Z: [176 142 157 118 110 114 162 149 138 155 146 139 146 172 102 128 142]
D: [168 180 195 122 141 142 154 113 145 168 140 182 182 201  94 168 140]
H: [ 78 119 104 134 143  90  89 111  81 101  86 113 101 143 146 129 100]
R: [ 80 140  82 134 140 139 124  80  80 105 132 136  95  82 156 113 141]
T: [ 85 148 139 128 135  93  98 129 129 119 107 114 129 121 120 137 102]
U: [180 138 185 138 156 138 172 172 146 138 156 156 182 195 117 138 156]
places U: [156]
5 11 12 17
places D: [141]
5
places Z: [142]
2 17
places D: [142]
6
places T: [85]
1
places R: [80]
1 8 9

C: [122 121 121 150 108 124 146 115 121 119 154 121 159 104 150  65  95 163
 122 147 127 102]
S: [ 91 120  97 123 132 116 141 122 117 147 143 143  93 142 115 153 127 127
 146 129 109 128]
W: [ 91 120  97 123 132 116 141 122 117 147 143 143  93 142 115 148 143 127
 146 129 109 128]
K: [148 129 142 119 123 178 160 137 125 118 174 126 137 121 147 110 135 152
 132 128 109 133]
Y: [162 131 152 143 120 148 129 140 141 126 122 128 126 108 143  92 136 155
 124 139 123 124]
F: [ 90 120 102 159 114  83 111 109 120 135 108 125 137 108 128  75  95 141
 119 158 144  88]
places K: [174]
11
places W: [147]
10

Gif: [138 138 131 139 145]
rus: [155 155 127 155 155]
tam: [135 124 135 120 135]
mabi: [134 151 149  95 140]
nodo: [128 134 140 109  72]
Vib: [145 138 140 158 138]
zinep: [159 142 142 142 142]
Gefad: [124 148 142 119 141]
felut: [123 127 112 125 144]
gam: [153 150 125 130 154]
fubu: [144 152 135 118 148]
places Gif: [139]
4
places Vib: [145]
1
places rus: [155]
1 2 4 5
places zinep: [142]
2 3 4 5
places tam: [135]
1 3 5

Vozi: [107 128 135 115 137 123 117 116 135 137 166 101 128 159 129 151 137 116
 111 151 117  78  95 127 118 116 128 137 112 116 123 131 146 133 116]
melus: [187 121 124 144 150 120 187 144 131 115  93 156 122 111 131 111 129 142
 141 115 134 187 160 128 140 121 124 117 141 125 138 128 109 187 134]
lino: [129 120 150 151 125 110 157 165 139 107 112 147 128 112 128 129 120 143
 120 131 118 158 167 120 139  93 127 123 150 123 134 122 123 108 117]
roga: [124 139 118 107 138 149 101  99 117 147 153 103 134 136 125 132 136 114
 127 128 133  77  93 133 115 152 133 137 111 128 119 128 141 153 134]
zivuz: [122 127 134 139 109 132 137 136 122 120  90 154 109 100 128 109 123 139
 146 104 123 179 158 122 136 133 128 118 141 119 134 127 109 123 142]
places zivuz: [122]
1 9 24
places Vozi: [137]
5 10 17 28
places zivuz: [123]
17 21 34
places Vozi: [118]
25
places melus: [187]
1 7 22 34
places Vozi: [128]
2 13 27

Piliz: [124 123 122 117 125 137 126 138 131 137 130 139 126 131 129 132 129 135
 127 133 121 125 142 127 128 129 107 127 124 125 130 128 130 133]
duvi: [128 131 128 127 137 125 129 130 128 127 126 123 140 132 124 137 127 142
 133 106 124 132 132 127 130 132 130 123 128 130 139 142 140 133]
Tafa: [129 120 121 118 127 134 121 137 130 140 120 138 135 130 131 137 134 131
 126 128 135 123 142 128 134 130 135 121 126 122 134 127 128 134]
keni: [135 126 138 127 125 120 120 119 129 127 138 134 128 121 130 130 135 125
 125 118 132 131 120 118 128 114 132 135 116 136 142 126 113 133]
Zavam: [115 128 127 118 135 138 133 140 125 132 147 138 109 128 130 126 123 135
 129 145 127 130 144 129 125 125 112 135 120 129 127 130 132 133]
Bub: [135 119 120 114 123 127 114 133 150 146 120 140 148 133 111 145 134 136
 124 142 110 121 130 112 105 142 102 138 120 109 124 118 142 122]
godam: [124 123 122 117 125 137 126 138 131 137 130 139 126 131 129 132 129 148
 127 133 121 125 142 127 128 129 107 127 124 125 130 128 130 133]
peb: [123 117 155 116 119 148  52 113  89 142  67  96 104 164 146 123 123 139
 157 125 139 120 137 127 161 107 138 103 101 136 142 131 129 131]
rabup: [135 126 138 127 125 120 120 119 129 127 138 134 128 133 130 130 135 125
 125 118 132 131 120 118 128 114 132 135 116 124 142 126 113 133]
places Tafa: [134]
6 17 25 31 34
places duvi: [132]
14 22 23 26
places duvi: [127]
4 10 17 24
places Bub: [105]
25

nale: [ 96 130 151 111 139 119 127 122  82 143 126 148 117 124 130 112 136 121
  98 122 161 156 138 166 117 112 135 129 138 145 141 149 125 124 134  97
 117]
kuriv: [125 131 154 119 132 136 119 145 100 153 124 133 112 123 123  95 111 118
 123 146  77 132 128 152  84  69 121 122  95 114 122 157 105 137 136 128
 155]
nelub: [128 129 113 142 161 127 109 170 116 138 133 120 123 124 169 117 141 152
 116 150 132 146 128 144 163 179 138 127 135 139  89 162 136 149 131 143
 104]
remuz: [128 141  89 133 127 142 121 135 112 138 131 133 135 136 151 142 108 125
 111 116 134 134 131  85  72 166 135 142 129 145 140 151 106 120  63 129
 147]
lesi: [123 122 173 132 129 128 133 144 113 145 109 147 132 131 135 129 118 152
 134 137 114 114 127  91  94 207 123 129 110 154 102 138 140 141 156 164
 109]
Lifu: [136 131 114 142 119 135 125 116 165 139 121 159 130 134 109 130 132 144
 131 107 118 143 107 126  74 172 136 124 149 192 127 110 130 141 121 151
  89]
taruk: [114 108 156 150 158 136 104  79 159 115 143 140 132 138 126 127 144 140
 135 118 116 135 121 135  88  90 120 117 109 133 137  84 141 149 115 185
 176]
rubod: [149 144 112 110 114 132 141  90 155 122 123 136 138 128 171 141 130 134
 145 157 161 125 135 182 162 129 139 128 117 138 141 113 140 133 151 102
 166]
Lesuz: [115 130 151 111 139 119 127 122  82 143 126 148 117 124 130 112 136 121
  98 122 161 124 138 166 117 112 135 129 138 145 141 149 125 124 133  97
 117]
places kuriv: [128]
23 36
places taruk: [140]
12 18
places remuz: [138]
10

Rova: [152 161 156  87 163 173]
sisod: [127 171 182 207 130 129]
nika: [128 188 164 106 166 118]
mim: [129  62 115 145 101  79]
poba: [129 188 157 157 164 188]
rema: [128  67 114 144 101  81]
riv: [149 159 119  81 162 120]
gavam: [119 119 119 101 101 119]
places gavam: [119]
1 2 3 6
places riv: [159]
2
places poba: [157]
3 4
places Rova: [156]
3

lelo: [147 148 147 147  78 147]
situ: [183 178  66 117 118 148]
vel: [ 77  77  77 117  77 118]
places vel: [77]
1 2 3 5
places vel: [117]
4
places lelo: [148]
2
places lelo: [147]
1 3 4 6

Fefaz: [ 93  93 134  93  93]
Bani: [134 132 134 132  92]
mot: [151 148 134 151 150]
places Fefaz: [93]
1 2 4 5
places Bani: [132]
2 4
places mot: [150]
5
places mot: [151]
1 4
places mot: [148]
2

losek: [160 130 120 136 105 117 135 141 135  95 111 117 143 148 154 151 122 136
 153 147 160 129 136 121 145 115 175 112 143 125 158 137 147 149 137 121
  98 125 154 136 103 106 141 124 143 127 147 145 163 155 112 165]
fep: [125 163 113 167 139 112 171 120 129 139 138 131 103 139 172 100 120 151
 128 131 111 145 204 118 149 153 139 115 172 142 100 121 156 111 116 130
 173 137  86 148 129 157 153 147 118 150 115 108 153 140 164 139]
Mape: [149 122 121 134 109 121 131 141 137 111 118 122 140 149 140 143 129 138
 148 141 163 130 130 122 145 114 159 132 134 132 155 138 140 144 144 129
 101 133 153 130 119 112 136 133 145 130 145 144 152 154 112 150]
tuz: [125 163 112 168 138 111 172 122 131 138 138 130 136 142 174 100 120 153
 129 132 114 146 206 115 152 151 141 116 173 144 102 122 155 112 119 129
 171 138  88 147 129 156 155 149 121 150 116 109 155 144 163 140]
pagig: [137 113 126 127 113 125 123 140 137 123 126 126 139 145 124 139 136 136
 142 133 162 129 117 122 142 111 142 147 124 135 152 137 128 140 149 132
 101 137 152 121 133 116 129 138 146 130 143 143 137 149 109 136]
Mimuf: [148 121 123 131 108 121 128 141 136 108 118 121 141 147 138 146 129 136
 148 140 162 128 126 121 144 112 159 130 133 130 156 137 137 144 144 126
  98 131 154 127 118 110 135 131 146 128 145 145 150 153 109 150]
zosuz: [125 159 111 164 135 111 167 120 128 136 135 129 104 139 169 101 119 149
 127 130 113 143 199 116 148 149 139 115 168 140 101 120 153 112 116 129
 168 136  89 146 126 153 151 145 118 147 115 108 152 140 160 138]
mito: [146 115 121 128 105 119 125 141 136 109 117 120 140 148 133 143 130 136
 147 138 166 127 121 119 144 107 156 135 128 130 157 137 134 143 146 127
  93 132 155 124 120 107 132 132 146 127 145 144 147 154 105 147]
rakeg: [159 151 126 149 124 124 151 139 136 109 122 126 138 146 168 146 124 142
 150 150 143 138 161 130 146 136 172 108 158 131 145 137 138 145 130 126
 129 129 139 149 110 126 151 129 138 136 142 139 166 151 136 166]
gulif: [128 133 157 108 153 135 113 129 127 137 139 139 112 106 109 149 138 112
 112 128 106 124  94 154 105 141 113 125 113 120 130 132 115 136 122 130
 139 120 139 129 135 134 120 113 126 119 131 135 104 135 134 122]
ruk: [124 147 115 147 131 115 150 118 123 128 128 125 109 128 153 108 116 135
 123 127 109 134 170 120 133 142 132 110 151 129 105 119 143 114 112 124
 153 127  98 139 120 141 139 131 115 136 114 110 140 128 148 132]
places rakeg: [138]
13 22 33 45
places gulif: [135]
6 41 48 50

meseg: [105  88 124 191 161 117 135 104 127 135 123 121 170 124 138 134 108 110
 126  81 176 159 128 104 138  88  95 136  85  91 122 118  87 134 110 118]
gebil: [133 143 119 149 160 110 160 116 178 120 117  85 163 142 105 128  98  62
 119  58 203 149 120 128  98 136  61 132  72  80 181 157 112 133 177 133]
badak: [133 125 119 149 160 110 160 116 178 120 117  85 163 142 105 128  98  62
 119  58 203 149 120 128  98 136  61 132  72  80 181 156 125 143 174 131]
Fuzas: [107 104  78 143 170 126 156 146 127 127 101 139 162 121 121 143 121 100
 116 102 157 117 127 164 129 152 107 126 122 109 125 152 118 141 164 123]
dag: [110  93 128 159 152 103 128 128 131 107 135 101 167 126 128 122 120 112
 120  97 174 116  94 112 131 136 107 118  84 114 132 117  90 127 155 122]
fef: [114 100  99 190 164 110 122 107 139 130 128 106 173 119 139 120 111 128
 107  99 188 158 123 112 141 154 123 110 124 110 141 118  97 127 110 117]
let: [114 141  99 190 123 110 122 107 139 130 128 106 173 119 123 141 111 128
 107  99 188 158 123 123 141 106 123 129 124 110 141 118  97 141 110 117]
places let: [123]
5 15 23 24 27
places Fuzas: [127]
9 10 23
places Fuzas: [107]
1 27
places meseg: [124]
3 14

fereb: [158 139 144 117 125 137 114 130 127 116 121 117 109 126 143 135 142 100
 133 163 139 151 129 114 107 127 140  97 135 112 131 130 127 137 112 146
 119  73 128 134 115 110  98 106 117 109 116 108 128 109 120 134 137 146
 131 141 143 129 129]
guf: [141 123 127 102 134 133 112 154 134 161 137 129 108 119 128 119 121 150
 140 132 155 124 136 116 145 135 123 132 137 127 121 112 138 113 121 179
 142  99 121 145 106 116  86 146 133 144 109 141 113 146 147 124 138 117
 121 133 131 128 136]
loro: [123 125 140 130 114 132 133 117 127  87 111 132 142 144 124 139 153 114
 116 128 106 125 122 139 101 124 132 111 112 138 147 152 114 152 139 110
 101 129 139 113 149 141 149 102 127 107 159 111 148 110 105 143 121 157
 124 138 138 121 122]
pezo: [114 109 132 102 112 136 119 153 133 125 122 151 136 142 135 130 132 168
 128  97 127  97 126 138 126 138 104 143 116 166 142 144 125 129 147 166
 118 137 124 130 142 152 125 140 118 132 152 145 142 144 135 145 127 139
 105 143 138 124 126]
gomel: [119 131 125 145 103 132 124 128 120 101 117 143 151 139 130 149 111 124
 134 112 111 123 113 134  99 129 106 141 135 158 125 165 124 131 128 107
 119 146 109 130 155 152 157 125 126 101 126 140 158 115 132 153 132 143
 122 145 135 127 113]
kot: [133 151 116 169 132 119 136 104 117 125 133 116 133 117 130 137 103  90
 134 145 122 156 121 120 121 120 129 131 149 108 105 129 134 122 142  75
 140 139 116 131 128 117 151 125  99 114  95 126 128 111 130 122 133 116
 149 119 117 123 121]
kom: [152 133 143 113 111 142 106 143 126 110 116 132 117 134 130 143 133 114
 138 147 136 138 124 118  98 133 116 109 138 137 132 148 127 134 115 158
 116  79 116 140 126 124 101 113 127 101 116 123 143 112 128 151 141 153
 120 155 151 134 124]
gur: [153 134 142 115 138 133 124 123 132 123 125 111 107 124 125 123 153 103
 124 162 138 148 135 117 123 125 157  94 125 100 136 114 125 139 119 143
 120  80 143 126 108 105  98 105 137 123 127 101 116 116 112 121 129 139
 134 130 137 126 135]
lik: [123 144 118 169 131 118 144  97 117 112 128 118 142 124 134 136 116  93
 125 137 110 148 120 130 118 118 135 129 136 112 115 133 128 130 119  64
 131 154 125 120 138 126 166 119 120 114 116 120 134 109 119 124 126 123
 147 117 117 120 120]
tefak: [151 144 123 134 129 130 112 135 123 147 135 120 112 114 135 135 102 110
 147 151 148 151 127 109 124 130 119 128 156 116 104 124 141 112 100 138
 146  96 106 148 110 109 101 136 132 118  81 136 123 123 146 128 145 118
 136 134 130 130 127]
pesel: [136 128 144 123 108 139 121 128 126  88 109 134 134 143 127 144 147 112
 126 136 116 130 120 132  92 128 123 108 122 142 147 156 117 148 130 129
 103 107 129 123 145 137 131 102 112  98 145 114 151 108 143 151 129 162
 121 149 147 135 120]
laso: [108 126 108 142 142 116 140 124 128 159 144 129 135 118 132 118 105 107
 129 107 129 119 131 132 159 127 124 158 132 126 112 110 137 110 132 110
 150 107 124 107 127 131 146 156 112 154 119 147 114 148 143 110 123  96
 133 107 107 126 131]
places pesel: [107]
38
places pesel: [143]
14 51
places laso: [107]
18 20 38 40 56 57

semef: [100 126 194 118  56 139 162 118]
Rigas: [195 195  94 169  77 177 173 195]
nep: [108  99 167 175 175 175 175 175]
Sunik: [ 88 166 185 184 166 156  69 133]
luko: [174  97 120 154 199 179  59 171]
pupe: [100 126 194  66 112 116 125  67]
sagud: [111  65  62 111 111  65  90  73]
nupal: [ 78 185  78  79 160 194 184 184]
buga: [ 97 116 183 163  77 114 108  61]
places nupal: [185]
2
places Rigas: [195]
1 2 8
places sagud: [65]
2 6
places nupal: [184]
7 8
places sagud: [111]
1 4 5
places nep: [175]
4 5 6 7 8
places sagud: [73]
8

lufav: [118 118 119 138 140 128 154 126 116 154 169 137 139 145 157 134 128 178
 133 148 181 143 133 138 133 133 132 132 128 133 130 130 128 128 130 133
 197 131 138 138 138 142 148 138 156 129 172 148 138 132 103 128 161 148
 130 129 127 129 133]
fano: [119 157 135 116 146 111 110  98 105 139 137 123 131 123 143 142 132 133
 133 140 140 132 132 138 133 139 138 134 133 128 165 134 128 132 130 133
 139 126 128 134 129 132 193 158 145 137 139 153 133 128 135 131 137 133
 133 150 132 127 164]
keki: [101 148 108 145 124 118 114 157 110 147 120 103 147 168 152 137 128 133
 128 165 174 150 134 132 133 132 155 130 128 128 133 136 128 130 133 133
 142 132 133 146 139 129 158 169 133 137 144 158 133 138 139 132 158 148
 137 132 128 149 148]
Kon: [136 119 116 122 131 117 143 104 127 167 123 128 115 145 153 137 128 128
 133 167 146 133 128 128 137 132 143 138 133 128 134 138 128 128 123 128
 142 128 133 165 142 129 193 164 138 137 143 138 133 128 146 125 167 133
 132 129 128 128 168]
zoz: [144 154 121 103 136  94 122 145 114 127 106 119 130 161 163 134 132 128
 128 157 157 129 128 144 137 139 133 130 128 129 141 127 128 126 126 133
 139 130 133 135 144 142 181 139 134 132 150 128 128 132 156 126 150 133
 145 129 128 143 159]
Pova: [ 92 113 136 122 116 173 121 102 144 132 118 109 114 192 140 134 128 142
 133 153 161 129 129 138 137 129 137 131 128 133 137 133 128 129 142 173
 187 137 133 142 127 142 165 147 133 150 140 148 133 138 142 135 138 134
 138 137 127 139 154]
Gokab: [137 109 133 131 132 114 102 155 106 145 124 118 133 153 164 155 132 133
 133 165 143 132 133 132 130 129 133 132 138 127 142 140 128 128 132 128
 151 136 138 140 147 149 186 142 148 129 136 148 133 128 156 129 144 153
 137 137 142 152 142]
geza: [162 155 139 115 103 139 117 140 139 104 138 161 139 139 146 128 138 143
 133 173 147 132 128 138 133 128 128 139 133 127 133 130 128 129 128 133
 161 128 138 137 137 137 166 139 136 129 142 148 128 128 139 130 133 139
 128 137 133 144 142]
gul: [150 150 134 131 141 134 119 106 140 143 129 110 135 161 165 148 128 157
 128 158 137 129 133 128 137 132 133 130 133 128 134 133 128 128 137 133
 173 140 138 133 135 129 157 173 184 132 143 143 128 133 181 125 133 143
 134 132 134 137 142]
bolez: [150 142 116 123 137 174 130 150 130 102 138 147 136 144 164 133 128 138
 133 137 146 137 132 128 150 132 165 130 133 128 141 132 128 132 123 128
 166 129 128 137 132 132 161 176 153 129 159 153 128 133 162 123 138 147
 131 129 139 128 129]
dob: [ 98 132 159 160 122 120 137  98 139 150 127 115 115 171 143 148 128 133
 128 146 156 129 128 128 129 133 137 130 128 128 133 129 128 129 131 133
 142 166 128 131 134 149 207 147 135 132 163 143 128 128 138 131 133 132
 128 132 144 129 137]
sunid: [131 124 115 117 119 149 137 135 113 145 127 130 110 135 152 148 138 128
 128 187 156 133 142 132 137 142 163 146 133 133 147 129 128 134 134 137
 149 135 128 142 141 132 158 158 134 132 142 128 137 133 135 130 138 133
 127 143 132 144 171]
places sunid: [142]
23 26 40 47
places lufav: [138]
4 24 39 40 41 44 49
places keki: [133]
18 25 31 35 36 39 45 49
places geza: [104]
10
places Gokab: [133]
3 13 18 19 23 27 49
places geza: [139]
3 6 9 13 14 28 44 51 54
places Kon: [167]
10 20 53

gami: [147 154 147 161 136 139 109 135 113 157]
sabif: [139 152 143 108 150 146 100 131 105 165]
zubi: [109 109  91 101 136 109 130  91 149 109]
dulo: [145 152 149 155 146 139 103 134 106 158]
litif: [122 144 126 141 141 169 141 141 110 169]
zubog: [ 92 112 108 160 106 102 146 152 122 117]
gozip: [140 108 108 100 131 136 129 108 134 119]
sunir: [110 115 105  95 130 170 131  88 149 147]
Vusu: [151 155 151 159 138 142 113 130 116 160]
places litif: [141]
4 5 7 8
places zubi: [109]
1 2 6 10

pib: [146 146 143 148 142 146 150 146 143 141]
midez: [144 145 145 149 150 153 153 150 153 147]
zuzi: [149 156 141 135 142 145 144 140 141 149]
Geso: [142 155 155 142 142 142 142 155 142 142]
places pib: [143]
3 9
places Geso: [142]
1 4 5 6 7 9 10
places pib: [146]
1 2 6 8
places Geso: [155]
2 3 8
places zuzi: [135]
4
places zuzi: [141]
3 9

Nageg: [119 107 168 131 123]
moged: [179  59 179 167 119]
pudus: [178 120 178 167 120]
Veg: [113  96 157 111 177]
lugi: [118 111 167 131 136]
ziki: [133  90 157 117 133]
places moged: [179]
1 3
places pudus: [178]
1 3
places ziki: [133]
1 5

Sipu: [110 114 136 135 145 139 114 121 139 123 102  99 135 136 126]
Div: [161 133 124 126 107 116 121 133 136 163 141 115 138 117 144]
sel: [128 102 130 102 130 135 121 136 137 153 148 123 128 133 125]
kope: [141 124 126 128 159 132 126 139 132 102 143 150 135 111 132]
seb: [137 126 126 130 121 124 125 125 120 126 127 126 131 133 129]
Lipe: [127 145 120 120 142 143 122 114 137 139 141 127 140 133 150]
Ded: [127 136 160 136  90 112 130 116 116 116 104 136 117 154 103]
sol: [137 121 116  93 120 153 120 120 120  94 156 162 144  93 132]
banum: [102 107 144 103 129 137 129 117 116 127 141 150 115 156 115]
places sol: [120]
5 7 8 9
places Ded: [116]
8 9 10
places seb: [126]
2 3 10 12
places banum: [115]
13 15
places Sipu: [126]
15

Zigi: [197 138 165  80 153 170 118 127 156]
tak: [189 157 173 157 118  75 142 170 145]
ras: [136 163 137 155 155  94 108 154  59]
toba: [112 152 121 152  69  63 152 149 152]
rivub: [136 125 137 152  85 112 163 112 146]
places toba: [152]
2 4 7 9
places toba: [112]
1
places ras: [155]
4 5
places tak: [157]
2 4
places Zigi: [127]
8
places rivub: [137]
3

